These are the activations of a small neural network, seen along a few directions. Each row is one input.
Each table varies a few parts of the input and shows all the possible inputs, shuffled.
A made-up example of a description, with smaller parts first: ring(5) and (point or (values(2) and line(4)) or ring(11)).
Shared parts are said once, and a part with two or three values counts as separate values.
In the rows, zero is written as 128.

Table:
row 1: [117  88 123 142 180 126  99 128 105  59 155 164  95 169  99 137 166]
row 2: [101  99 119 148 185 125 100 131 104  64 156 156  93 172  87 148 176]
row 3: [137 152 148 109  83  89 113 113 154 163 129 136 131  94 150  60  92]
row 4: [108 131 130 133 143 190 206 135 125 128 108  85 196 154 159 195  86]
row 5: [107 106 170 120 138 130 166 105 130 105 168 131 189 178 165 112  61]
row 6: [134 184 129 121  91 159 171 143 146 203  87  71 166  82 156 159 107]
row 7: [152 189 157 107  92 158 160 132 150 197 109  81 173  82 166 135  97]
row 8: [117 161 116 138 137  96  44 147 116 160 130 135  77  92  75 127 215]
row 9: [106 102 102 138 139 168 186 132 127 100  97 112 160 145 157 169  77]
row 10: [135 152 101 128  89 136 150 138 147 171  76 101 132  72 153 130  97]
row 11: [134 166 130 127 152 114  25 150 103 152 138 147  80  87  81 131 219]
row 12: [153 142 118 127 125  95  54 138 127 146 128 147  72  91  99  99 188]
row 13: [121 132 156 121 142 189 199 126 128 124 132  96 205 158 170 176  74]
row 14: [131 168 106 128  84 154 173 142 145 189  73  84 152  76 151 152 100]
row 15: [108  86 102 142 138 144 174 126 131  90 111 142 144 151 152 131  72]
row 16: [119 125 173 116 139 162 185 113 132 115 156 111 203 166 173 146  64]
row 17: [139 170 170 105  82 100 121 111 154 184 143 115 155  97 157  69  88]
row 18: [125  80 139 135 168 108 101 114 108  60 173 179  96 186 100 108 157]
row 19: [135 138 102 131  87 116 138 134 152 165  89 129 119  78 148  95  95]
row 20: [134 151 116 133 129  90  54 139 125 147 129 140  71  94  85 110 200]
row 21: [165  80  88 140 125 149 191 129 115  90 120  97 107 177  89 199 183]
row 22: [104  76 112 137 139 119 156 116 130  83 131 156 139 167 148 109  71]
row 23: [ 84 108 125 153 194 132  94 141  96  75 159 152 101 173  77 165 192]
row 24: [131  78 138 128 166 108  91 110 107  57 166 177  95 179 109 102 143]
row 25: [157 134 137 119 114  77  54 122 131 140 145 159  74 108  98  71 178]
row 26: [162 133 137 112 111  78  46 118 129 140 142 158  74 105 106  67 169]
row 27: [186 129  84 126  71 114 153 134 133 167  95  82  83 104  84 164 204]
row 28: [103 119 106 137 135 187 207 137 125 119  93  96 179 148 153 190  81]
row 29: [132 131 113 124  88  93 117 124 154 158 108 142 111  92 143  70  95]
row 30: [109  90 146 125 138 115 155 107 132  85 153 154 158 171 155  99  66]
row 31: [100 112 131 144 205 145  69 141  82  71 164 164  98 162  82 167 194]
row 32: [152 184 172 101  87 131 144 120 154 191 131  97 169  88 167 103  87]
Describe the family of inputs behind these rows. -> values(2) and (point or line(6) or ring(9))
The inputs of row 30 and row 3 match in every part but the values(2) part. If row 1 is changed in the same way as row 30 into row 3, which row does it become? -> row 12
Which other rows does row 4 become when the values(2) part takes its other values? List them by row number. -> row 6

Table:
row 33: [118 163 161 117 142  93  32 127 127 143 152 168  97  89 122  67 144]
row 34: [173 169 169  99  85  93  95 112 154 180 149 123 123  92 140  62 127]
row 35: [106 141 142 132 163  96  28 136 112 125 157 175  96 116 102  89 174]
row 36: [ 83 158 166 119 120 151 184 120 152 156 125 109 219 122 200 113  12]
row 37: [137 127  69 148 107 152 173 149 134 148  69  94 105 102 117 178 148]
row 38: [113  62 107 139 148 146 179 117 123  59 125 151 144 180 147 135  73]
row 39: [174 174 151 103  66 126 152 123 151 200 119  88 155  85 145 112 118]
row 40: [132 103 110 134 125  74  68 123 129 111 133 174  70 123 100  74 160]
row 41: [ 85 100 144 138 193 180 154 129 102  68 145 143 178 180 155 170  84]
row 42: [ 90 126 146 132 160 186 188 133 126 113 124 114 204 151 180 166  46]
row 43: [112 171 103 149 142 183 155 166 123 166  88  84 138  96 120 206 161]
row 44: [124 187 123 123 104 161 144 149 136 201  84  85 158  74 147 158 115]
row 45: [109 151 100 147 164 171 118 159 105 128 107 107 118 117  96 206 188]
row 46: [144 110 142 128 147  89  68 122 109 105 178 157  80 153  77 114 204]
row 47: [114  74 158 129 178 132 143 104 104  43 188 158 136 223 115 136 131]
row 48: [126 188 157 114 112 108  65 133 147 188 128 141 130  63 152  66 105]
row 49: [147 139  87 126  68 128 164 133 146 178  67  97 125  82 142 133 110]
row 50: [ 67  89 148 144 210 148 116 123  94  44 172 172 142 201 121 146 117]
row 51: [116  83 106 133 119 150 204 120 142 102 105 122 168 154 177 135  39]
row 52: [142 118 121 123 107  69  71 117 140 124 130 169  70 101 120  54 135]
row 53: [106 128 109 146 172 140  78 148 100 108 129 130  98 133  84 172 200]
row 54: [137 109 157 117 129 168 212 111 132 109 143  99 198 176 171 158  64]
row 55: [136 109  68 144 127 137 143 143 118 114  87 115  87 124  94 177 172]
row 56: [151 111 123 130 143 121 107 129 107 104 145 117  93 155  77 164 212]
row 57: [151 144 101 121  61 112 151 128 157 181  80 112 125  71 151  97  94]
row 58: [168 166 133 109  75 144 167 130 140 195 103  72 153  97 137 154 134]
row 59: [156 133 113 130 134 152 146 139 112 123 123  94 112 140  86 197 202]
row 60: [155 153 115 134 115 168 178 147 127 160 106  70 133 118 110 203 178]
row 61: [128 194 141 115  94 142 126 142 146 208  99 102 158  59 156 117  95]
row 62: [152 126 157 117 134  81  60 116 122 122 173 158  91 140  94  84 188]
row 63: [133  84 156 122 160 161 181 108 112  65 165 128 172 204 146 160 101]
row 64: [130 140 175 106  91 134 209 100 159 150 146  93 211 147 191 105  31]
row 65: [ 97  53 113 145 167 120 144 114 115  39 152 177 114 200 119 117 104]
row 66: [161 148 172 106 116  77  61 109 134 137 171 153  92 114 113  61 162]
row 67: [150 138 116 118  80  84 100 120 159 161 108 144  97  78 144  53 103]
row 68: [102 127 131 140 175 104  42 140 101 108 162 172  86 131  83 118 191]
row 69: [124  90  96 146 139  81  74 128 115  95 140 174  61 136  84  98 176]
row 70: [109 111 124 124  85 121 203 109 165 137 106 117 181 128 193  91  12]
row 71: [131  92  80 146 136 110 109 134 114  95 109 136  71 138  84 145 183]
The inputs of row 51 and row 42 match in every part but one. If row 49 is changed in the same way as row 51 into row 42, which row does it become? -> row 44
Describe the family of inputs behind these rows. -> values(3) and (line(4) or ring(9))
List by row number the other rows that have the values(3) part in common with row 62. -> row 34, row 39, row 46, row 47, row 54, row 56, row 58, row 59, row 60, row 63, row 64, row 66
Which other rows does row 36 become when the line(4) part takes its other values? List them by row number. -> row 41, row 42, row 50
Which other rows does row 65 become when the line(4) part takes its other values? List them by row number. -> row 38, row 51, row 70
Which other rows does row 48 become when the ring(9) part takes its other values? List them by row number. -> row 33, row 35, row 43, row 44, row 45, row 53, row 61, row 68

Table:
row 72: [132 133  95 143 140 156 140 150 112 130 107 102 110 127  91 195 188]
row 73: [110 108 144 126 140 162 193 118 129 102 134 115 188 166 167 152  62]
row 74: [143 165 116 125  96 154 163 143 143 181  90  88 147  84 146 154 116]
row 75: [134 116 125 133 145  98  71 128 114 107 150 158  78 133  90 111 186]
row 76: [133 143 146 118 116  75  62 119 139 143 151 158  94 104 119  60 141]
row 77: [133 121 105 140 151 134 104 140 108 108 124 128  87 135  85 165 197]
row 78: [102  90 143 134 172 152 157 119 114  69 156 144 157 191 139 148  99]
row 79: [140 164 150 111  89  94  96 120 149 176 126 135 126  82 144  65 108]
row 80: [ 97  68 133 141 183 124 117 116 104  44 168 177 121 197 115 124 124]
row 81: [133 144  92 141 121 166 165 152 123 155  85  79 132 110 115 200 162]
row 82: [121 120 148 116 101 137 195 108 155 132 123 119 189 138 191  98  22]
row 83: [148 166 131 114  81 129 143 131 151 192 102 100 146  81 155 112  99]
row 84: [138 127 136 121 127  85  57 121 124 126 147 161  89 117 107  80 160]
Describe the family of inputs behind these rows. -> line(4) or ring(9)
List by row number the other inputs of the same sort as row 79. -> row 72, row 74, row 75, row 76, row 77, row 81, row 83, row 84

Table:
row 85: [123 149 115 129 103 101 113 138 132 175 110 126 109  96 115 106 142]
row 86: [141 174 167 114 115 143 132 132 129 181 136 100 170 100 148 133 119]
row 87: [144 139 111 124  82 123 160 119 149 151 101 103 131 103 147 119  99]
row 88: [148 178 165 114 119 120  93 134 139 175 142 118 129 102 122 115 163]
row 89: [121 137 149 126 164 174 145 136 111 123 147 108 165 160 124 177 142]
row 90: [112 145 136 120 135 170 145 134 123 141 111 112 168 118 160 158  86]
row 91: [115 101 155 124 149  78  57 104 123  93 175 173 102 151 120  57 127]
row 92: [119 160 163 112 129 161 151 126 126 158 134  90 184 141 154 168 118]
row 93: [139  79  95 143 138 125 135 132 115  91 116 146  90 149 108 144 159]
row 94: [118 125 126 143 172 145 106 141 109  98 142 144 108 137 112 153 165]
row 95: [162 116 106 121  80 127 160 127 147 149  99 115 131  96 152 112  92]
row 96: [146 102  93 127 110 105  91 130 115 123 111 148  74 119  98 120 165]
row 97: [150 141 112 122  91 104 130 128 153 157 111 124  91 105 123  98 137]
row 98: [122 143 118 129  99 121 153 133 139 173 108 105 147  94 144 121 100]
row 99: [143 155 150 121 145 113  67 130 113 130 151 120 111 118  97 139 197]
row 100: [125  99 108 137 137 149 179 123 127  95 117 112 129 162 123 163 117]
row 101: [127 128 105 137 132  97  84 136 128 136 130 135  93 118  97 122 182]
row 102: [134 124 113 128 102 140 185 122 145 130 109 100 146 135 154 154  91]
row 103: [121 121 171 118 118  82  81 102 134 127 158 176 123 131 143  34  87]
row 104: [130 141 124 129 151 127  63 140 125 125 136 139  96 106 107 123 172]
row 105: [149 119 109 133 119  95 102 127 135 117 129 128  77 123  96 117 182]
row 106: [130  82  96 135 134 148 169 129 125  93  94 120 131 156 132 158 116]
row 107: [121 126 124 143 154 163 166 138 123 110 135 120 141 154 123 166 125]
row 108: [101 107 106 146 148 154 161 137 117 113 116 119 146 155 123 168 118]
row 109: [135 136 116 130 138 117  78 138 127 132 137 142  95 115  97 123 176]
row 110: [140 153 136 125 103 140 145 139 149 169 125 111 146  93 146 117 101]
row 111: [115 142 131 127 114 157 165 131 134 141 116 102 163 128 144 152 100]
row 112: [102 130 135 132 161 171 143 133 116 102 123 117 147 146 132 168 126]
row 113: [105  87 154 128 168  95 101 107 118  63 175 177 123 177 129  85 118]
row 114: [157 122  96 121  82 108 122 128 131 154  95 143  96  97 123 100 128]
row 115: [103 109 165 110 132 113 148  98 139  94 156 155 176 162 172  87  48]
row 116: [147 106 104 125 102 142 182 128 138 129  96 109 146 133 155 145  85]
row 117: [125 121 169 112 114  99 127  98 143 123 155 161 161 131 171  51  52]
row 118: [113 109 106 153 154 125 128 139 112 106 133 141 104 148 102 153 167]
row 119: [129  99 106 143 137 121 140 122 115  87 124 129  93 151  98 150 167]
row 120: [111  93 158 128 163 115 146 111 137  65 176 165 155 185 152  99  80]
row 121: [133 169 141 120 122 125  92 136 131 157 113 126 115  83 127 112 141]
row 122: [126 139 150 130 163 137 108 131 105 109 157 127 127 149  99 167 190]
row 123: [106 127 112 132 117 143 170 134 128 150 104 102 164 130 148 153  91]
row 124: [120 117 114 139 154 139 116 137 104 105 143 148 109 144  92 158 165]
row 125: [127 162 142 119 118 149 128 136 133 164 114 112 151  83 153 126  93]
row 126: [142 160 128 124 109 114 106 136 138 163 120 127 115  92 114 106 149]
The inputs of row 126 and row 111 match in every part but one. If row 114 is changed in the same way as row 126 into row 111, which row does it become? -> row 116
The inputs of row 106 and row 95 match in every part but one. If row 108 is changed in the same way as row 106 into row 95, which row does it become? -> row 98
Describe the family of inputs behind these rows. -> ring(6) and (point or line(6))
A walk changes only the line(6) part. It starts at row 93 and steps to row 119. List the rest of the walk in order. -> row 118, row 124, row 94, row 122
List by row number the other rows that have the ring(6) part in common with row 99. -> row 91, row 96, row 101, row 104, row 105, row 109
Which other rows does row 113 become when the ring(6) part takes its other values? List them by row number. -> row 91, row 103, row 115, row 117, row 120
